These are the activations of a small neural network, seen along a few directions. Each row is one input.
Each table varies a few parts of the input and shows all the possible inputs, shuffled.
A made-up example of a description, with smaller parts first: one of 4 places along a line, together with either a single point or one of 9 places around a ring or (one of 3 separate values, together with one of 5 places around a ring).
Shared parts are said once, and a part with two or three values counts as separate values.

Other details of the inputs vary at random and push rows far along three fixed directions, the same in every table; ignore that.

Table:
R1: [ 26  39  43 -15   2 -12  35  -9  -7 -10 -15]
R2: [-17 -25 -13  24   0  34 -89   0 -21  15 -14]
R3: [-30 -30  -1   8 -10  14 -25  21  26  28 -34]
R4: [-20   2  -5 -35  -2  19   0  -7  17 -40   8]
R5: [ -8 -47  -1  39 -17 -39  25  16  -3  83   3]
R6: [-13 -14  -8  28   1 -27  20  17  12  25   7]
R7: [-18 -28 -22 -12   1   5 -24   2  15  -2  -8]
R8: [ 36  23  13   8  11  17 -53 -26 -41  -1 -10]
R9: [-17 -16 -11 -11  -7  41 -60  -6   0 -22 -12]
R10: [-39   1  -3  10 -14 -42  71  23  16 -15  19]
R11: [-28 -39  -6  12   4 -41  39   8  10  22   6]
R12: [ 60  27  18 -27  26   9   9 -23  -8 -12  10]
R13: [-21 -41 -22  -7   7 -40  39   5  27  18   5]
R14: [ 24  42  19   8   7  -8  20 -12 -19 -20  10]
R15: [ -9 -49  11  41   9 -49  18  14   5  78 -33]
R16: [-16 -51  20  34   7 -25  -8   6  -4  65 -31]
R17: [ 50  11  14  21  23  -6  -4  -9 -22  29   6]
R18: [-28   8 -23 -24 -10   9  13  16  27 -35   2]
R19: [ 37  43  17  -7 -19  -3  43  -6 -19   9  13]
R20: [-18 -42 -22  11   0  -4 -25   6  10  16 -14]
R21: [ 36   7  21 -19  28 -35  64 -28  -6  -1  19]
R22: [ 36  51  27 -12 -20  -1  32 -17 -34  -5  14]
R23: [ 48  17   0  -7  17  37 -54 -12 -22   0  -8]
R24: [ -1 -35 -17 -13  12   0  -9   0  18  13   0]
R25: [-15 -41 -10   6   5 -35  41  11  30  23   7]
R26: [-31 -25 -22  22  -9  11 -31  30  16  11   3]
R27: [-15 -23 -27  16  -5  38 -98   3 -11  14 -24]
R28: [ 46  16  22  14  21   9 -35 -28 -38  14  -1]
R29: [ 48  38  17   5  17 -15  32 -10 -16  -1  11]
R30: [29 21 11 11  8  1  8  4  0  4 15]
R31: [-43  16  -5 -18 -46  22  24  12  12 -20  13]
R32: [-59  23 -15 -23 -24   5  31  19  31 -56  12]
R33: [-24  21  -4  -3 -16  24   0  13  11 -43  14]
R34: [-36  17 -18 -27 -15  21 -10   7  11 -51  -5]
R35: [ 49 -24  13  19  30  -1 -67 -34 -55  36 -20]
R36: [ 36  25  12 -28  18  -1  11 -30 -20 -27   1]
R37: [-23  29 -21 -10 -21  45 -25  21  16 -52   2]
R38: [-25   3  -7 -15  -7 -16  46  17  41 -12  21]
R39: [ 34  23  21 -10  14 -19  30 -23 -19 -19   3]
R40: [-41  28 -14 -15 -23  56 -34  10  17 -61   6]
Each input here is: one of 4 places along a line, together with either one of 2 separate values or one of 8 places along a line.
- Changing only the place on the line of 4 turns R35 into R4. The same change can be made to R8. Which row results? => R28
- Change only the choice among 2 separate values in R3. List by row number the other rows that result. => R5

Table:
R41: [ 55  12   8   3  25  37 -78 -32 -47  -4 -10]
R42: [-45  69  -3 -46 -38  24  62  19  40 -96  28]
R43: [ 29  75   9 -28 -13  62 -31 -14 -21 -64   8]
R44: [-38 -56   0  29  -6 -50  27  15   9  56 -12]
R45: [-41 -21   0   5 -21 -41  69  21  29  22   6]
R46: [  4  16   9 -29   6 -14  56  -4  21 -21   9]
R47: [ 30 -27  13  22  31 -57  38 -16 -17  40  12]
R48: [-56   6 -16 -19 -40  23   8  25  32 -23  -2]
R49: [-17 -48   7  34   2 -69  52  11   5  67  -5]
R50: [ -2 -27 -15  37 -11  32 -97   0 -37  35 -18]
R51: [-40 -13 -25   6 -20  51 -94   7 -10 -21 -19]
R52: [  8 -21 -17  10  13  29 -79 -10 -21   5 -14]
R53: [  5 -21   0  -1  12 -20  18   0  10  18  -4]
R54: [ 18  -3   2   2  17 -14   7 -11  -9   0   8]
R55: [-10  -2 -10 -25  -3  36 -42  -6   8 -22 -15]
R56: [-45  12 -15 -12 -22   2  22  16  23 -39  10]
R57: [ 73  59  44   5  15 -17  62  -7 -13  12  17]
R58: [ -7 -74 -20  34  14  -8 -62   4  -6  68 -28]
R59: [ -8  21  -9 -27   1   4  28   3  22 -46  18]
R60: [-13 -30  -4  -4   5 -13   5  -2  11  15  -8]
R61: [ 80  33  37  39  28 -30  30 -12 -38  40  19]
R62: [-59 -31 -33 -21 -16  28 -33  17  37 -19 -15]
R63: [105  81  57  -4  20  18   3 -37 -57  -4  -3]
R64: [-24  -9 -19 -10   1 -14  31  12  28 -20  15]
- Describe the family of inputs behind these rows. => one of 2 separate values, together with either a single point or one of 5 places along a line or one of 6 places along a line
- Changing only the choice among 2 separate values turns R55 into R47. The same change can be made to R49. Which row results? => R56
- Change only the choice among 2 separate values in R53. List by row number the other rows that result. => R59

Table:
R65: [ 34  56  30 -34  -4  10  41 -16  -7 -30   2]
R66: [-18   8 -23  -8 -19  77 -99  10   1 -26 -20]
R67: [-35   6 -20  -5 -23  52 -62  10   1 -31  -6]
R68: [ 50  69  29 -28   3  20  16 -23 -23 -40   7]
R69: [ 30 -16   8  22   8  11 -55 -10 -29  44 -22]
R70: [-80 -29 -37   8 -36  15 -31  26  20 -17  -2]
R71: [ -8  34   0 -13 -10  21  10  12  17 -37   9]
R72: [-42  14  -8 -12 -20 -23  80  28  43 -29  29]
R73: [ 10  36   5  -2  -6  -2  38   6   5 -25  25]
R74: [-38 -52 -23  45 -11 -19 -30  19  -4  44  -3]
R75: [-34   7 -12 -17 -22  20   8  20  33 -21  -1]
R76: [ -8  32   7 -28 -16  16  22   2  15 -32   3]
R77: [ 67  40  15 -54  45  16   7 -46 -10 -54  10]
R78: [-31   9 -23  -5 -22  52 -61  13   3 -29  -6]
R79: [-42  13  -4  -7 -21 -38  90  21  34 -28  35]
R80: [ 86 -16  13  -2  63 -18 -27 -46 -37  27  -6]
R81: [ 48   4  39  15  18 -52  68 -14 -17  48   4]
R82: [  5  35   5 -28 -14  49 -36  -9  -8 -34 -14]
R83: [-44 -60 -16  40  -8 -24 -29  15  -4  46 -17]
R84: [ 27 -15   7  28   9  15 -64 -12 -36  40 -19]
R85: [-41 -56 -16  37 -10 -32  -8  15  -5  44  -5]
R86: [ 70  14  26  26  24   0 -30 -22 -47  39  -8]
R87: [-24 -47  -3  23  -6 -37  25  15  14  54 -10]
R88: [-22 -37   8  34   4 -71  66  14  10  44  11]
R89: [ 10   0  -5 -50  29 -14  34 -26  17 -45   9]
R90: [ 27  -8   7  31  11   3 -47  -7 -31  32 -13]
R91: [ 59 -28  11  -2  59 -55  45 -28  -4  29  11]
R92: [-56 -12 -18 -14 -26   7  27  32  49 -12  -2]
- Changing only one part turns R71 into R90. The same change can be made to R72. Which row results? => R78
- Describe the family of inputs behind these rows. => one of 4 places along a line, together with either a single point or one of 6 places along a line
- Change only the place on the line of 6 in R65. List by row number the other rows that result. => R68, R70, R82, R83, R85
- A walk changes only the place on the line of 4. It starts at R65 and steps to R81. List the rest of the walk in order. => R87, R92
- List by row number the other rows that have the place on the line of 4 in common with R76. => R67, R77, R79, R81, R84, R88

Table:
R93: [-23 -25   0 -17  13 -70 114  -3  36  -3  31]
R94: [  9  -2  -7 -34  15  14   9  -1  23 -15  -1]
R95: [ 18  48   0 -50  18  43   5  -5  30 -77  17]
R96: [  9 -49   4  60  -2 -47  19  28  -3  95 -18]
R97: [-12 -32  13  41 -10 -55  59  21   2  70  11]
R98: [-25 -58 -20  -8   1  -1 -20  -5  12  20 -11]
R99: [ 26  55  -5 -77   1  39  28 -10  32 -68  -6]
R100: [  40  -42   -4   19   35   38 -115  -19  -33   49  -29]
R101: [  3 -32   1  81  15 -41 -32  15 -30  61   5]
R102: [-48  -3 -26 -31   5  17   3  14  46 -65  20]
R103: [-13  15   8  10 -14   1  31  24  19   5  10]
R104: [  8  29  -6 -50   5  32 -29 -30 -22 -62  -1]
R105: [101  94  40   2  17  41  -9  -9 -28  -8   9]
R106: [  9  21   5   2 -26  11  12  13  11  17 -15]
R107: [ 38 -83   6  56  51 -77   0 -25 -44  87  -4]
R108: [-38 -81 -46  43  21 -11 -90   4 -13  24 -21]
R109: [ 19  51  17   2 -20   8 -12 -16 -48 -18   8]
R110: [ 23   4  26  34  -2 -32  56   9  -4  38  17]
R111: [ 29  41  32  26  12 -49  88   8  -4   8  42]
R112: [-62 -41 -39 -38  -9  10  13  25  66 -23  -9]
R113: [ 21  30   6  52  10 -15 -17  10 -31  -5  14]
R114: [ 33  70  13  -4 -12  61 -31  12   2 -37  10]
R115: [ -5  52  -2  10 -12  44 -38  12  -4 -52  13]
R116: [-13 -12   8  50   2 -45  47  23   9  41  24]
R117: [ -6  18  -6  19 -22  53 -83   0 -37 -19  -8]
R118: [-26 -16  11  27 -22 -39  68  21  10  40  20]
R119: [  85   12   40   50   11   -3  -65  -41 -101   61  -14]
R120: [-28  78   1 -42 -48  46  22   3   8 -91  20]
R121: [ 28  20  14 -26  32 -22  57 -21   6 -37  28]
R122: [ 30  16  22  42  12 -20   5  -4 -36  21  11]
R123: [-32 -37  -5 -12  14 -70  86  -3  21   0  17]
R124: [ 39  40  23  -5 -17  -7  41  -2 -10  23  -7]
R125: [-32 -63 -30  -5   4 -29  25  25  48  30 -13]
R126: [ -3 -46  12  71   0 -93  49   5 -32  79   9]
R127: [-26  -3 -12  12 -34  44 -65   2 -13   1 -11]
R128: [-28   6  -7  -8 -47  51 -52   2 -10  -8 -14]
R129: [ 49  43   7 -58   8  32   1 -26  -2 -31 -15]
R130: [ 63  64  16 -30  34  -3  24 -40 -31 -70  18]
R131: [  3 -48   7   3  26 -66  79  -4  17  37  18]
R132: [ 74  65  41  27  11  -9   3 -23 -63  -5  19]
R133: [ 58  22  26 -31  26  -9  17 -49 -36  -6   5]
R134: [ 58 -33   0  21  43  19 -85 -14 -24  58 -34]
R135: [-55 -13 -22   8 -33  31 -20  41  38   7  -5]
R136: [-51 -27 -22 -35   7 -35  92  30  79 -15  11]
R137: [ 44  24  39  21  -5 -33  34 -26 -56  38  15]
R138: [-10  -1   6  13 -18  -7  29  21  12  28   2]
R139: [-31   5 -19 -47  -9  34 -10 -14  21 -53   1]
R140: [ 12  50  17   2  -8 -15  80  28  39  -8  30]
R141: [ 20  25   9  25  -5  39 -51  10 -12  10   4]
R142: [-24  22 -29 -49   5  37   8  26  71 -63  -2]
R143: [ 69  32  40  18  -5   4   1 -26 -47  35   2]
R144: [ 86  36  19 -46  30  35 -31 -43 -36  -6 -21]
R145: [ 49  23  33  52  18 -46  28 -10 -44  33  20]
R146: [-18  15  -6 -65  -7   5  58  -2  46 -48  15]
R147: [-27 -40  75 -14  16 -65  57 -19  11  62 -90]
R148: [ -23  -88  -39   10    3   32 -116   -2   -3   56  -45]
R149: [-36 -49 -18  32 -35  25 -82  13 -19  60 -28]
R150: [ -44 -102  -34   30   12   -8  -61   12   15   57  -18]
R151: [ -9  52   7  -6 -25  37  -1  10   1 -52  21]
R152: [-72 -48 -24  15 -47 -22  19  35  33  47  -9]
R153: [-20 -53 -19  10  21 -39  -2  -5  -3   6   5]
R154: [  7 -18   5 -21  11 -37  43 -26 -10   2  13]
R155: [-38 -11 -25 -22  10   2   4   6  30 -50  11]
R156: [ 12  19  14  13 -22  11 -11  -8 -28  -2   6]
R157: [ 92  19  25   0  43   1 -58 -65 -81   3 -13]
R158: [-30 -47 -31 -25 -10  48 -89 -10   2   4 -29]
R159: [ 36   0  -4  23  47 -25 -21 -17 -23 -12   8]
R160: [ 22   2  -1 -47   9   9  11 -23   5  -8  -6]
R161: [  68   40  116   12    4   39  -82  -43  -78   59 -119]
R162: [ 12 -12  10  29  -5 -15  12  17  -5  57  -7]
R163: [-76 -26 -34 -48 -20  13  15   4  45 -61  10]
R164: [ 64  52  35  10  12  -3  38  -2 -14  19   8]
R165: [-21 -10   3  45 -19 -68  58  12 -18  23  15]
R166: [-73 -45 -39 -26 -13   8 -11  13  38 -37   8]
R167: [ 70  57  16 -35  30  -6   2 -55 -56 -54   5]
R168: [-62 -43 -28  31 -30  -7  -1  54  49  39 -17]
R169: [-30  -8 -13  40 -16  -8 -28  17 -22   2  -1]
R170: [-37 -47 -10  -4  13 -88  89  -1  16   7  22]
R171: [ -30  -22  -20   13  -39   72 -115   14  -12   19  -32]
R172: [  7 -34   1 -10  18 -28  33  -6  18  15   4]
R173: [ 35  15   9 -45  18  -5  47 -17  16 -14  -3]
R174: [ 10  68  26 -23 -28   2  59 -12 -12 -29  24]
R175: [-10   4   8   0 -26 -20  44  13   6  36  -4]
R176: [-37  17 -30 -52  -3  57 -21  15  61 -79   9]
R177: [ 11  40 -18 -56  15  71 -35   5  38 -77  -5]
R178: [ 30  57  24 -77   5 -13 103 -30  15 -60  29]
R179: [-50 -34 -13  30 -29  -1 -10  23   4  25   1]
R180: [ 29  54   6  33   1  31 -55  -5 -50 -29   1]
R181: [ 11 -21   2  51   5 -26   8  35  13  65  -9]
R182: [ 24  -3  -1   5  39 -16  -6 -15  -3 -15  14]
R183: [ 55  12  16 -10  44 -23  47  -6  17   4  13]
R184: [-26 -37 -34 -17   6  57 -86   7  26  -8 -27]
R185: [-11   8  -2  -1 -30  21  -3  15  11  17 -13]
R186: [-57  10 -10 -20 -51  -1  62  36  50 -13  10]
R187: [ -34  -46  -34    2   10   48 -103   -6    3   -2  -21]
R188: [ 31  30  25  25   5  -6  19  -7 -22  13  14]
R189: [-73 -26 -38 -23  -2 -12  15  17  49 -57  17]
R190: [-89 -43 -34  39 -44 -24 -19  26  -8  17  -9]
R191: [-80  26 -29 -26 -57  73 -43  28  27 -77  10]
R192: [ 18   2  -6   4  39   0 -38 -12 -14 -25   8]
R193: [ -27  -48  -44   11    5   30 -120  -17  -30   -8  -31]
R194: [-65  -4 -37 -36  -3  34 -10  18  60 -70  13]
- Describe the family of inputs behind these rows. => one of 2 separate values, together with either a single point or (one of 5 places along a line, together with one of 10 places along a line)
- Changing only the choice among 2 separate values turns R128 into R178. The same change can be made to R156. Which row results? => R163
- Changing only the choice among 2 separate values turns R176 into R114. The same change can be made to R142. Which row results? => R181
- Change only the choice among 2 separate values in R158. List by row number the other rows that result. => R149
- Change only the place on the line of 10 in R139. List by row number the other rows that result. => R98, R99, R123, R146, R148, R163, R170, R173, R193
- Change only the choice among 2 separate values in R170. List by row number the other rows that result. => R126
- Change only the place on the line of 5 in R117. List by row number the other rows that result. => R115, R119, R120, R122
- Change only the place on the line of 10 in R153. List by row number the other rows that result. => R93, R94, R107, R112, R125, R130, R131, R166, R172
